Read these off the row that follows.
1) What is the entry just right of 136?
2) What is the entry just left of 136?
[101 139 136 122]
1) 122
2) 139

[122 137 112 134 122 133 128 114 129 114 119 132 106 134 127]
The entry just left of 132: 119
The entry just right of the largest entry?
Answer: 112

Read these off the matrix that follows.
1) What is the 3rd-last entry, reading row by row?
2) What is the largest entry in the last row?
3) What is the entry directly below the largest entry?
4) What is the entry just right of 131?
5) What is the smallest entry in the last column?
6) What is the entry in the top-left corner?
7) What is the bottom entry of the column that holds the smallest entry?
8) What is the entry in the bottom-right corner?
[[125 141 123 123]
 [136 112 128 136]
 [112 153  98 144]
 [144 103 143 123]
 [130 121 120 137]
 [130 125 141 117]
 [113 155 107 135]
 [132 119 141 115]
 [117 147 120 119]
 [113 153 103 139]
 [119 145 114 128]
 [126 122 129 123]
 [136 115 131 130]
 [142 109 140 120]
 [137 114 134 126]]
1) 114
2) 137
3) 119
4) 130
5) 115
6) 125
7) 134
8) 126

Questions about the table below. Indices start at 0.
1) Which number is the entry directly above 122?
2) Which number is the smallest entry?
3) Which number is the entry in row 0 and column 1?
4) Which number is the top-left entry?
5) Which number is the entry in row 1 and column 0?
6) Which number is the bottom-left entry?
7) Which number is the centre entry?
8) Which number is the entry in the bottom-right corner?
[[137 135 131 127 132]
 [138 138 123 131 139]
 [131 129 131 135 125]
 [129 128 120 131 133]
 [134 124 125 123 130]
 [122 127 123 130 129]
 [127 125 129 127 126]
 [131 126 131 128 126]
 [121 137 128 131 130]
 [120 132 133 123 126]
 [125 127 142 134 117]
 [142 126 118 125 137]
 [121 153 141 140 130]]
1) 134
2) 117
3) 135
4) 137
5) 138
6) 121
7) 129
8) 130

a = [149 115 110 152 141 150 131 150 122 126 122 146 121]
Find the entry just right of 146.
Answer: 121
The entry just right of the smallest entry -> 152
Find the third entry from the left.
Answer: 110
The 3rd entry from the right -> 122

Read these off the array that follows. Indices start at 0.
1) Report the top-left entry.
2) Report the entry just right of the smallest entry.
3) Report the entry at row 0, column 2.
4) Report the entry in the top-right corner.
5) Report the entry directly above the smallest entry.
6) Report the bottom-left entry.
7) Report the entry at row 2, column 0.
8) Report the entry at row 1, column 0.
array([[128, 127, 133, 129, 131],
       [128, 128, 127, 128, 128],
       [136, 133, 116, 142, 125],
       [130, 147, 138, 142, 125],
       [147, 133, 117, 130, 149],
       [130, 130, 129, 127, 128]])
1) 128
2) 142
3) 133
4) 131
5) 127
6) 130
7) 136
8) 128

B =
[[128 126 129 122 126 119 119 128 125 116 131 138 127 130]
 [133 126 123 133 126 116 127 131 123 124 122 134 130 138]
 [127 122 127 136 127 135 132 122 125 121 141 131 131 126]
 [118 123 110 138 131 130 120 124 131 132 123 126 116 130]
 [124 127 150 148 129 114 129 113 121 128 131 123 121 127]
 [123 129 111 123 138 126 132 122 128 114 138 135 136 138]
 [120 131 127 116 127 122 136 124 121 124 122 127 127 128]
 [126 125 129 135 144 134 119 140 126 122 122 127 121 134]
 [125 119 144 129 131 127 125 124 122 129 111 130 131 126]
 [130 131 103 118 135 138 136 137 126 129 124 122 125 118]
 [127 129 140 126 126 131 127 123 125 136 115 132 136 120]
 [139 126 115 130 135 123 139 133 137 127 140 131 127 124]
 [126 125 117 142 119 138 131 125 123 129 118 138 123 119]]
The last entry, reading row by row: 119
Read off the 3rd-last entry, reading row by row.
A: 138
Read off the entry just left of the largest entry.
A: 127
Read off the entry in the top-left corner.
A: 128
The first entry in the row that holds the smallest entry: 130
Read off the top-right entry.
A: 130
Read off the entry just right of the largest entry.
A: 148
The 4th entry in reading order: 122
The 4th entry from the end, reading row by row -> 118
The smallest entry in the last row: 117
The second-last entry, reading row by row: 123
The fifth entry, reading row by row: 126
Read off the second entry on the main diagonal.
A: 126
Read off the entry just left of the smallest entry.
A: 131
The entry directly below the largest entry: 111
Read off the entry directly above the largest entry.
A: 110
The last entry of the smallest entry's row -> 118
The largest entry in the first column -> 139
The largest entry in the first row: 138
The entry in the bottom-left corner -> 126
The second entry, reading row by row: 126
Read off the top entry of the column that holds the largest entry.
A: 129
The entry just right of the smallest entry: 118
The largest entry in the last row is 142
Read off the fifth entry from the end, reading row by row.
A: 129
Read off the smallest entry.
A: 103
The smallest entry in the first row is 116
